Each row below holds a small network's activations on one input, seen along a few directions.
Each table varies a few parts of the input and shows all the possible inputs, shuffled.
Descriptions start from the smaller parts, as in this example, which fits no table here: one of 3 separate values, together with either a single point or one of 9 places along a line or (one of 4 places along a line, together with one of 8 places around a ring).
Shared parts are said once, and a part with two or three values counts as separate values.
In the rows, zero is written as 128.

Other details of the inputs vary at random and push rows far along two fixed directions, the same in every table; ignore that.

Rows:
x1: [122 169 127 152 102 147 120  75 165 113 112 148 150 119 152 139]
x2: [143  71  97  75 170  72 168 205  51 146 146 121 103 140 122 108]
x3: [147  66 113  64 166  75 152 220  56 164 152  99 100 141 119 119]
x4: [ 97 116 195 153 118 154 117 168 164 152 133  88 102  56 130 138]
x5: [147 154  57 136 139 112 123  83 136 103 129 143 171 196 142 115]
x6: [123 164 120 167 114 148 117  74 174 119 119 144 150 132 145 138]
x7: [112 128 183 120 113 137 139 163 129 147 129 127 105  56 144 135]
x8: [123 154 135 162 110 165 100  74 157  88 112 140 145 136 111 130]
x9: [105 128 204 124 107 142 125 146 158 160 124 108 105  58 147 151]
x10: [138 177 140 139 117 133 103  72 174 109 103 142 154 134 166 141]
x11: [141 132  48 131 149  98 135  83 126 110 130 137 164 205 137 117]
x12: [148  68  71  87 170  79 174 222  28 134 153 129 103 138 109  92]
x13: [157 140  60 111 146  90 142  78 111 115 118 168 157 198 146 128]
x14: [141 136  56 121 127 121 136  78 100  95 125 158 160 210 101 112]
x15: [131 165 142 143 121 131 112  72 169 109 100 145 148 124 162 143]
x16: [110 123 214 131 115 144 122 158 158 165 122 108  92  53 141 154]
x17: [128 153 148 136 122 126 108  70 180 123  99 127 145 137 160 154]
x18: [153 154  72 127 136 112 121  90 124 101 120 148 161 181 146 119]
x19: [134 161 125 144 114 156  94  78 151  91 113 139 149 154 117 127]
x20: [132 162 139 140 119 128 117  66 173 127 105 146 143 139 158 153]
x21: [144  62 103  70 171  71 158 202  57 158 144 106 102 147 119 122]
x22: [136  66 100  97 158 109 160 219  34 123 150 121  95 139  72  91]
x23: [137  73  87  92 163  90 154 215  68 155 164  96 111 151 109 101]
x24: [125  75  79  95 153  93 175 205  59 156 168 116 111 138 110  99]
x25: [147 138  70 132 131 127 121  70 112  97 121 162 152 197 101 122]
x26: [136 160 112 152 118 136 122  78 152 115 112 154 146 140 146 137]
x27: [ 96 133 184 152 103 162 134 165 150 148 140 112 107  43 135 128]
x28: [144  73  98  94 154 116 149 222  36 123 163 119 100 140  74  86]
x29: [144 145  63 131 141 108 124  89 138 113 133 130 166 198 140 118]
x30: [136  75  77 104 165  92 168 211  54 138 159 119 110 135 110  93]
x31: [113 157 121 155 107 143 114  64 187 131 122 124 157 143 147 145]
x32: [121 156 122 162 115 143 108  62 188 131 118 128 152 149 143 149]
x33: [117 138 207 126 118 141 114 161 156 146 123 106 105  61 150 141]
x34: [137 165 144 132 119 126  98  67 184 123 103 125 154 149 163 152]
x35: [101 129 188 159 112 159 125 156 164 155 136 108 102  59 131 138]
x36: [145 136  73 131 136 124 117  76 113  86 117 152 154 193 105 117]
x37: [ 98 128 205 144  95 180 116 158 137 131 131 120  97  45 101 131]
x38: [113 118 211 128 118 142 118 154 156 170 122 102  94  61 140 161]
x39: [105 125 206 156 104 179 118 164 136 134 127 119  90  57  94 131]
x40: [105 123 204 158 102 184 115 162 137 131 134 122  91  52  93 129]
x41: [103 127 205 123 109 141 133 163 146 157 128 114  99  47 145 143]
x42: [106 122 204 120 108 141 122 147 156 165 125 101 105  63 144 158]
x43: [138 146  64 133 119 134 126  60 118  89 127 160 165 199 105 117]
x44: [153 142  61 124 137 121 118  86 107  87 122 148 162 218 105 109]
Description of these inputs: one of 4 places along a line, together with either one of 3 separate values or one of 8 places along a line.
- The inputs of x5 and x30 match in every part but the place on the line of 4. If x29 is changed in the same way as x5 into x30, which row does it become? => x11
- The inputs of x18 and x1 match in every part but the place on the line of 4. If x19 is changed in the same way as x18 into x1, which row does it become? => x37
- List by row number the other rows that have the place on the line of 4 in common with x40. => x6, x13, x16, x20, x25, x26, x32, x35, x38, x39
- Start at x42 and move only the place on the line of 8, one step at a time. The first step leads to x9. Which rows follow, in order? => x41, x7, x1, x27, x24, x31
- Start at x14 and move only the place on the line of 4, one step at a time. The first step leads to x39. Which rows follow, in order? => x22, x44
- Which other rows does x8 become when the place on the line of 4 takes its other values? List them by row number. => x28, x40, x43
